A small network was trained on made-up records. Each row is its average activation on records with the value named, seen along a few directions.
Values that are neighbours, or in one group, have similar rows; names and order tell nothing.
In the rows, 500 means zero.
Random noise pushes rows far along 5 fixed directions. That doesn't count. These rows show it; they differ only by the noise:
[483 308 460 423 360 475 481 440 516 505 734 522 739 495 401 545]
[644 431 666 345 503 442 510 381 763 504 732 684 542 415 197 541]
[622 444 544 546 516 617 522 520 369 207 280 614 315 691 725 621]
[580 572 542 533 484 420 425 489 626 537 647 510 498 447 455 473]
[483 442 499 518 531 657 603 512 466 465 338 541 587 532 411 416]
[522 513 495 572 514 559 524 527 492 464 410 509 535 514 509 442]
[579 683 621 540 634 513 540 497 749 637 471 551 486 350 228 309]


Values of Besi:
f7: [511 699 553 495 559 593 512 529 567 662 453 433 355 497 294 331]
f5: [317 465 364 386 549 631 479 589 307 586 468 429 414 620 591 560]
f2: [379 874 551 593 654 426 337 538 627 786 584 352 324 503 484 376]
f4: [398 478 368 566 396 554 452 568 251 327 412 396 474 611 790 525]
f3: [453 547 509 588 545 480 534 469 475 775 433 292 408 442 564 315]
f6: [501 417 396 385 423 601 497 503 376 506 535 535 486 553 432 477]
f8: [330 320 477 332 609 604 705 437 475 517 394 584 647 484 297 641]
f1: [375 235 608 151 345 696 569 479 335 400 596 568 562 591 240 610]
f9: [552 314 476 439 415 334 531 341 569 489 672 544 595 437 509 585]
The values of Besi form 3 separate groups.
Question: List the group mates of f9, in the order listed.
Answer: f3
Question: List the group mates of f6, in the order listed.
Answer: f7, f4, f1

Values of Kevim:
d1: [551 363 532 352 408 601 520 458 449 425 550 613 492 635 438 555]
d4: [599 698 521 569 553 506 397 550 557 471 525 446 289 485 504 454]
d5: [469 476 627 431 558 564 522 458 506 486 448 570 417 561 436 553]
d8: [479 566 464 531 496 580 471 555 497 550 501 424 487 491 406 382]
d3: [479 612 487 540 569 528 370 524 381 493 489 429 290 608 717 576]
d7: [405 483 521 440 595 601 560 499 400 510 331 539 510 568 502 480]
d9: [507 556 489 450 508 649 526 542 474 518 461 483 455 527 342 418]
d2: [553 509 492 628 506 362 549 518 522 466 391 492 440 427 686 517]
d6: [358 227 402 478 449 541 768 428 505 549 390 531 899 409 364 432]
The values of Kevim form 3 separate groups.
Question: List the group mates of d5, in the order listed.
Answer: d3, d7
Question: List the group mates of d6, in the order listed.
Answer: d2
